Each row below holds a small network's activations on one record, seen along a few directions.
After each row come some of the record's fields: B, H, T, N, D, U.
Not every record has every field; a missing one is left out.
The largest differences between rows may come from other fields.
(in the rows, 500 means zero)
Random noise pushes rows far along 22 fixed directions. That doesn't count. These rows show it; they differ only by the noise:
[612 524 487 505 533 620 405 621 430 463 679 508 372 385 571 538 527 480
 438 454 546 560 272 444 496 514 501 551 466 309 413 462 400 426 343 528
 494 402 440 592 491 391]
[390 475 410 428 252 681 377 512 383 326 516 622 574 477 488 465 666 501
 405 424 537 268 476 496 701 584 597 546 304 387 585 358 574 379 537 443
 608 496 425 524 631 572]
[672 400 406 432 320 621 393 621 606 452 431 469 548 600 363 696 449 417
 472 554 613 524 391 363 508 269 551 430 256 497 502 581 507 392 255 460
 579 491 539 614 624 413]
[523 347 500 390 357 643 543 544 679 438 532 478 577 560 483 410 415 482
 545 452 504 350 576 544 591 581 567 547 592 659 522 617 638 392 618 643
 534 456 505 469 575 402]
[431 420 505 374 441 407 536 548 340 556 727 370 499 775 685 531 423 495
 555 420 694 234 456 276 530 516 548 567 467 580 578 499 528 621 630 562
 466 309 502 705 580 369]
[570 426 662 555 554 485 516 418 702 591 558 237 694 552 475 534 585 650
 498 441 561 489 495 568 353 404 361 535 665 584 690 468 632 477 525 474
 585 400 542 581 605 743]
[392 513 322 386 805 595 520 535 624 422 541 342 446 641 470 497 562 647
 743 457 493 589 373 437 618 528 405 479 340 666 450 395 479 412 322 546
 497 315 485 659 385 568]
[569 561 591 742 458 557 640 470 430 473 724 684 512 402 576 721 537 512
 659 738 554 409 584 544 626 726 393 434 474 559 639 442 375 397 611 330
 553 529 582 560 570 735]
[461 539 508 740 551 474 546 482 483 545 674 485 626 456 473 462 406 477
 709 573 503 669 437 548 452 292 603 536 260 473 409 427 451 522 526 398
 603 290 517 552 572 517]
[572 584 464 622 458 552 641 592 519 634 768 471 533 352 638 424 511 317
 326 510 579 504 529 637 325 587 501 469 655 563 455 527 464 582 497 691
 436 618 447 527 508 340]
[555 543 521 483 550 299 584 279 590 592 350 285 603 373 380 313 467 458
 279 456 369 691 641 473 251 372 647 525 729 406 434 495 575 553 473 444
 465 632 530 213 442 587]
[626 500 452 525 242 475 438 495 531 465 565 695 540 514 509 625 460 506
 426 759 432 524 480 530 540 420 460 556 579 455 451 560 457 395 534 542
 623 589 638 597 629 548]
[367 444 435 618 430 566 666 457 411 384 517 622 527 526 607 556 515 474
 485 412 656 450 445 445 688 486 646 540 369 520 409 487 590 487 551 474
 543 344 607 401 658 554]
[469 531 817 715 612 535 513 508 372 536 495 537 274 331 548 597 587 549
 375 379 701 491 518 701 432 686 346 435 644 315 629 458 399 593 518 373
 490 500 424 336 434 512]
[453 543 599 444 683 428 556 431 513 572 445 536 378 567 462 472 450 592
 509 590 571 402 386 477 490 448 598 541 518 533 732 394 497 400 403 505
 452 553 629 482 444 609]
[659 549 427 618 444 281 554 397 673 609 600 692 575 479 498 593 632 536
 508 553 719 526 497 588 372 426 520 441 563 467 720 592 470 595 515 387
 516 498 535 439 601 638]
[389 541 324 518 545 452 624 683 495 602 496 402 545 667 430 396 595 424
 332 429 802 435 678 451 330 513 605 534 377 517 541 524 641 431 501 733
 583 512 235 483 509 337]
[508 478 581 417 449 604 479 429 368 460 459 458 506 564 468 567 498 489
 543 475 518 506 335 448 501 357 649 508 307 379 480 401 465 389 402 491
 483 410 592 531 488 626]
[599 544 472 347 420 421 297 315 338 411 698 451 576 558 482 446 497 479
 688 672 356 449 686 391 517 622 455 534 429 330 576 392 405 325 624 387
 519 377 378 489 380 726]
[597 552 515 439 590 539 491 546 452 622 492 543 521 433 498 486 407 456
 451 568 350 459 410 478 462 502 577 468 467 463 528 473 457 275 435 507
 463 603 536 599 515 557]
[680 572 404 535 247 489 508 502 469 413 805 591 498 416 504 591 537 460
 427 705 590 437 611 394 507 605 539 539 544 343 528 456 376 394 549 426
 635 545 466 500 590 520]
[317 507 489 558 357 375 450 374 432 408 421 287 496 608 355 390 662 564
 302 507 621 670 668 589 420 366 448 658 606 382 424 457 649 602 519 657
 604 528 496 362 494 601]
[463 507 406 437 569 367 341 501 541 598 443 447 625 617 525 402 610 523
 514 506 342 545 374 536 403 454 397 570 497 606 604 526 642 614 464 592
 439 565 439 741 445 528]
[464 493 548 321 573 322 472 448 436 566 435 505 443 720 472 458 497 592
 599 397 505 347 541 516 450 671 566 494 484 497 791 547 577 529 670 421
 510 513 423 560 441 541]

[608 463 510 398 426 582 395 441 591 485 539 521 643 531 727 596 543 480
 377 405 473 481 522 587 404 481 259 414 668 481 425 524 472 496 542 549
 544 336 434 469 507 531] -> B is b1, T is t1, N is n2, D is d2, U is u2
[480 494 615 517 637 452 407 479 487 606 533 208 503 457 423 486 498 492
 637 595 551 553 636 383 463 377 267 422 563 570 411 465 334 596 364 520
 266 433 483 486 335 503] -> B is b2, H is h3, T is t1, N is n2, D is d2, U is u1
[668 537 253 559 576 330 489 469 672 502 468 428 574 532 334 598 483 440
 644 660 491 813 765 412 445 435 363 376 441 556 370 674 448 470 410 426
 512 498 436 407 459 566] -> B is b1, T is t1, N is n2, D is d1, U is u2
[412 475 735 574 577 484 538 636 489 657 469 442 381 357 463 279 439 438
 385 482 636 303 714 519 420 627 496 551 758 535 597 556 510 562 589 668
 316 643 353 308 391 233] -> B is b1, T is t4, N is n2, D is d2, U is u2
[583 512 537 495 484 534 505 485 540 523 384 329 597 488 426 625 610 459
 505 464 415 585 514 484 340 514 426 362 424 552 537 458 465 647 396 362
 479 639 420 590 397 535] -> B is b3, T is t3, N is n1, D is d2, U is u1
[621 515 396 612 579 663 517 694 695 548 403 691 482 371 502 587 366 367
 390 565 472 635 492 646 460 470 410 341 453 571 371 617 446 350 334 543
 584 571 448 463 526 298] -> B is b2, H is h3, T is t4, N is n1, D is d1, U is u2
[479 596 476 533 545 580 506 586 602 506 591 641 432 425 373 441 508 628
 589 577 539 489 444 650 563 455 580 522 420 452 581 410 417 309 490 525
 627 519 534 550 565 539] -> B is b1, T is t4, N is n1, D is d2, U is u2
[647 444 588 464 437 585 497 429 507 629 535 399 786 494 460 528 471 438
 699 532 307 490 541 574 455 457 482 392 432 593 515 583 511 329 581 503
 405 480 584 639 557 773] -> B is b2, H is h3, T is t1, N is n2, D is d2, U is u2
[535 515 553 554 491 548 705 577 488 618 439 709 487 444 478 528 489 492
 409 595 638 364 336 437 501 398 795 572 463 472 551 489 502 295 449 652
 438 614 635 487 599 535] -> B is b3, T is t1, N is n2, D is d1, U is u1
[343 559 286 504 623 401 650 407 402 563 563 401 596 310 542 345 535 471
 494 315 457 439 658 316 633 561 605 382 460 495 260 391 379 583 560 310
 361 431 467 363 553 542] -> B is b2, H is h3, N is n1, D is d2, U is u2
[542 576 472 421 454 510 739 540 371 508 531 314 340 537 290 596 413 511
 346 492 651 470 608 355 463 534 773 432 415 358 484 426 400 314 444 419
 632 666 598 465 602 534] -> B is b2, H is h3, N is n2, D is d1, U is u2
[478 335 823 564 533 538 280 570 416 523 502 429 625 518 624 463 368 544
 574 583 399 262 475 278 529 489 359 721 548 474 594 420 605 418 647 448
 530 276 343 588 486 428] -> B is b2, H is h3, T is t1, N is n2, D is d1, U is u2
[334 690 466 523 739 590 718 457 354 471 617 476 353 568 675 533 456 498
 443 610 383 558 429 649 519 689 421 472 522 674 506 295 476 448 446 618
 554 643 652 634 386 636] -> B is b2, H is h3, T is t1, N is n1, D is d1, U is u2
[486 573 491 494 761 367 571 407 647 565 272 612 565 427 449 563 495 747
 474 553 299 456 526 391 569 527 457 442 588 521 611 387 471 321 526 189
 613 581 582 465 572 775] -> B is b1, T is t4, N is n2, D is d2, U is u2
[567 403 564 343 547 439 319 457 552 504 561 328 380 514 430 447 145 484
 684 456 374 478 622 483 594 473 421 347 516 526 481 562 341 578 530 245
 495 373 535 448 499 319] -> B is b3, T is t4, N is n2, D is d1, U is u2
[532 437 451 425 457 580 292 641 447 524 617 360 513 541 456 468 574 373
 616 446 600 366 476 423 512 541 412 445 304 564 632 525 491 585 379 522
 350 473 312 681 433 357] -> B is b2, H is h3, N is n2, D is d2, U is u2
[428 477 541 781 369 578 558 568 363 476 465 464 610 493 365 571 769 491
 504 494 666 629 449 584 517 413 541 611 313 458 505 571 700 471 472 627
 507 539 534 586 642 712] -> B is b2, H is h3, T is t1, N is n2, D is d2, U is u2
[382 495 562 542 484 500 478 454 579 441 554 391 510 681 475 359 389 451
 457 497 648 522 497 666 345 325 584 606 405 568 716 404 694 602 481 575
 695 411 477 429 484 375] -> B is b2, H is h1, T is t1, N is n1, D is d1, U is u1
[486 390 598 517 515 422 478 594 563 613 413 461 454 643 485 605 394 631
 523 498 521 485 373 518 510 353 419 534 570 586 480 587 515 574 536 551
 540 482 620 697 615 425] -> B is b3, N is n2, D is d1, U is u1
[559 455 679 546 450 550 343 640 339 573 382 441 412 320 418 537 406 423
 422 485 450 567 652 449 455 489 387 426 556 257 213 571 296 474 504 484
 420 501 341 402 416 294] -> B is b2, H is h3, T is t4, N is n1, D is d1, U is u1
[553 575 457 499 583 677 628 520 572 352 624 453 489 493 681 527 362 335
 432 511 348 570 433 511 366 680 527 464 446 641 531 389 542 572 422 412
 669 531 408 511 354 291] -> B is b2, H is h3, T is t1, N is n2, D is d2, U is u2
[371 480 583 805 722 517 718 715 589 658 419 617 533 422 530 557 447 627
 584 491 602 555 335 437 553 321 542 573 445 610 333 533 496 488 503 551
 508 384 564 588 634 383] -> B is b1, T is t1, N is n1, D is d2, U is u2
[564 531 516 508 560 602 576 393 595 588 534 424 631 432 471 412 459 358
 642 509 389 658 442 698 324 385 594 402 404 590 443 461 446 494 407 595
 392 493 542 474 364 575] -> B is b2, H is h1, N is n1, D is d1, U is u2
[457 394 669 554 389 557 612 333 542 395 446 569 498 474 436 421 542 533
 587 546 636 400 465 517 603 439 725 668 553 508 616 461 627 436 557 604
 420 471 656 263 505 665] -> B is b3, T is t4, N is n2, D is d1, U is u1
[592 412 634 511 412 621 424 513 573 523 766 429 521 397 525 430 480 442
 676 541 586 349 680 615 560 638 322 451 668 591 570 579 410 473 606 597
 356 400 444 454 463 483] -> B is b2, H is h3, T is t4, N is n2, D is d2, U is u2
[284 441 575 697 476 650 643 581 418 417 503 329 537 446 538 484 453 484
 358 459 553 422 598 423 598 514 486 578 473 575 341 337 573 541 557 484
 635 456 476 469 601 392] -> B is b3, N is n1, D is d2, U is u1
[559 319 539 519 474 563 424 687 554 519 411 466 451 481 318 497 502 490
 605 411 583 324 544 455 673 668 505 498 435 597 697 697 646 421 514 462
 413 593 420 568 618 429] -> B is b3, N is n2, D is d1, U is u2
[585 350 520 476 348 608 347 510 508 383 517 460 537 571 470 505 370 323
 672 506 507 547 603 501 550 451 462 470 356 528 427 644 540 515 511 524
 471 329 415 420 451 353] -> B is b3, T is t2, N is n1, D is d2, U is u1
[395 487 505 755 439 329 465 467 529 490 633 567 438 363 451 379 349 596
 443 555 494 564 516 640 704 362 474 604 638 515 510 565 590 602 605 362
 626 509 742 467 827 503] -> B is b3, T is t2, N is n1, D is d2, U is u2
[682 484 620 466 392 583 418 520 406 564 724 549 498 437 744 523 321 342
 336 583 375 345 396 582 465 576 442 511 681 521 611 511 518 432 545 574
 461 604 603 627 595 473] -> B is b3, T is t4, N is n2, D is d1, U is u1
[475 528 446 382 402 470 539 404 651 514 491 551 601 630 449 377 492 494
 491 461 534 448 515 725 356 419 668 480 448 565 699 476 606 544 573 554
 626 534 497 454 517 503] -> B is b3, T is t1, N is n2, D is d1, U is u1
[263 555 451 374 490 473 439 430 370 414 424 571 477 552 571 440 551 560
 557 447 380 374 420 426 607 541 549 494 368 508 496 297 415 711 533 360
 484 512 474 560 398 425] -> B is b1, T is t1, N is n2, D is d1, U is u2
[510 565 605 677 639 518 436 615 389 589 463 576 485 382 622 540 575 439
 414 545 430 552 380 515 409 557 351 534 523 476 529 485 511 538 428 544
 407 597 403 600 419 465] -> B is b1, T is t4, N is n2, D is d2, U is u2
[506 478 503 503 334 575 454 490 588 530 389 397 626 506 262 510 501 448
 593 682 433 528 641 606 512 360 457 389 385 643 506 510 465 465 425 533
 469 680 588 562 510 588] -> B is b3, T is t4, N is n2, D is d2, U is u1
[490 533 511 597 501 478 539 441 610 536 452 618 572 467 537 580 457 527
 506 515 568 620 380 532 415 184 536 442 416 459 385 436 374 594 411 411
 568 360 586 425 537 465] -> B is b1, T is t1, N is n1, D is d2, U is u2
[715 472 452 494 569 460 597 511 569 492 559 387 468 371 407 473 402 496
 514 472 339 599 456 376 569 610 632 543 624 527 534 668 625 364 468 415
 451 623 642 512 634 588] -> B is b3, T is t4, N is n2, D is d2, U is u1

Which values does each new row have?
[229 611 398 449 588 493 546 501 449 449 441 469 447 707 416 401 480 608
 522 467 474 532 616 716 541 519 530 502 364 565 534 374 575 453 621 590
 710 544 502 550 510 550] -> B is b1, T is t4, N is n2, D is d1, U is u1
[442 488 423 462 430 668 416 503 402 339 366 559 465 585 554 497 374 304
 499 700 229 683 529 597 609 520 376 524 442 643 257 567 571 404 426 759
 459 612 577 516 351 454] -> B is b1, T is t4, N is n2, D is d2, U is u2
[504 546 466 380 534 322 441 397 426 464 492 705 328 560 500 508 338 594
 459 558 514 366 570 428 676 528 546 482 552 399 667 512 461 367 568 311
 570 510 645 372 612 590] -> B is b1, T is t1, N is n1, D is d2, U is u2
[650 354 662 487 329 462 445 530 576 563 661 419 542 562 590 615 401 493
 645 396 509 419 343 529 440 468 475 474 554 587 622 628 484 799 602 375
 485 432 569 724 603 334] -> B is b3, T is t1, N is n1, D is d1, U is u2
[355 461 732 857 614 515 505 509 484 555 446 405 541 320 373 420 464 553
 664 522 493 647 587 648 537 386 422 535 446 500 410 476 503 561 568 422
 492 393 504 401 529 552] -> B is b3, T is t4, N is n2, D is d2, U is u1
[569 564 241 360 621 449 456 542 548 486 583 334 516 547 499 477 530 516
 495 328 349 633 534 503 485 659 400 393 493 535 462 574 546 522 481 426
 556 535 413 646 532 509] -> B is b1, T is t1, N is n2, D is d1, U is u2
[419 502 561 448 511 576 552 397 412 442 472 635 449 473 512 375 452 466
 641 457 369 453 362 637 609 602 717 530 406 545 604 485 566 479 556 509
 408 545 626 458 447 574] -> B is b2, H is h3, T is t1, N is n2, D is d1, U is u2
[374 446 265 657 432 550 650 541 561 303 603 392 471 446 467 463 404 441
 338 475 700 541 714 328 734 453 534 547 489 573 259 497 592 474 465 467
 654 399 549 266 725 379] -> B is b1, N is n2, D is d2, U is u2
[480 459 500 554 694 409 306 707 501 593 539 616 384 449 601 505 623 630
 598 538 547 425 306 340 639 555 238 617 610 523 511 596 451 555 415 591
 295 409 406 711 458 380] -> B is b1, T is t1, N is n2, D is d2, U is u2
[457 496 598 617 284 569 563 421 216 534 415 556 787 495 679 627 524 251
 374 668 462 343 592 324 453 410 520 471 344 523 423 380 512 494 537 491
 406 543 496 488 510 622] -> B is b3, T is t1, N is n2, D is d2, U is u1
[651 430 552 506 332 532 413 335 627 389 291 605 540 421 395 572 565 426
 558 392 442 702 341 659 425 352 616 418 395 420 565 600 546 674 381 329
 460 529 577 346 461 554] -> B is b3, T is t4, N is n1, D is d2, U is u1
[515 453 712 502 505 536 509 527 575 486 302 407 443 588 366 547 425 561
 415 535 485 549 601 611 407 501 428 524 625 525 601 571 616 409 520 547
 625 598 525 430 479 516] -> B is b1, T is t1, N is n2, D is d2, U is u1
[368 627 323 344 745 585 518 552 440 601 503 504 436 581 545 463 423 532
 457 627 447 466 380 478 563 341 467 435 375 564 339 282 325 231 290 696
 460 495 598 653 447 566] -> B is b3, N is n2, D is d2, U is u2
[586 418 403 323 558 430 479 457 500 498 304 452 550 639 641 591 372 392
 290 461 360 433 573 300 443 585 426 441 573 548 455 542 586 446 487 428
 530 533 423 458 468 459] -> B is b3, N is n2, D is d1, U is u2
[413 453 530 517 333 648 415 680 606 429 331 518 555 410 284 365 450 461
 559 743 292 486 667 463 541 516 509 599 464 585 345 486 485 458 511 617
 552 695 341 516 368 218] -> B is b1, T is t1, N is n1, D is d1, U is u2
[270 701 414 400 686 357 430 400 331 474 464 423 451 586 391 402 476 658
 631 731 276 577 568 362 541 424 485 542 336 436 407 194 316 443 477 402
 572 526 501 589 319 630] -> B is b1, T is t1, N is n2, D is d2, U is u2
[633 463 660 328 691 724 476 539 460 596 487 309 448 356 513 472 489 478
 561 237 333 502 302 590 442 630 522 376 512 444 466 499 428 385 398 525
 302 506 484 582 391 555] -> B is b3, T is t1, N is n2, D is d1, U is u2
[490 489 431 466 413 603 353 612 479 467 501 612 444 481 512 609 525 508
 477 362 517 420 378 610 565 523 451 356 294 421 529 437 381 589 455 304
 622 484 410 652 591 365] -> B is b3, N is n1, D is d1, U is u2
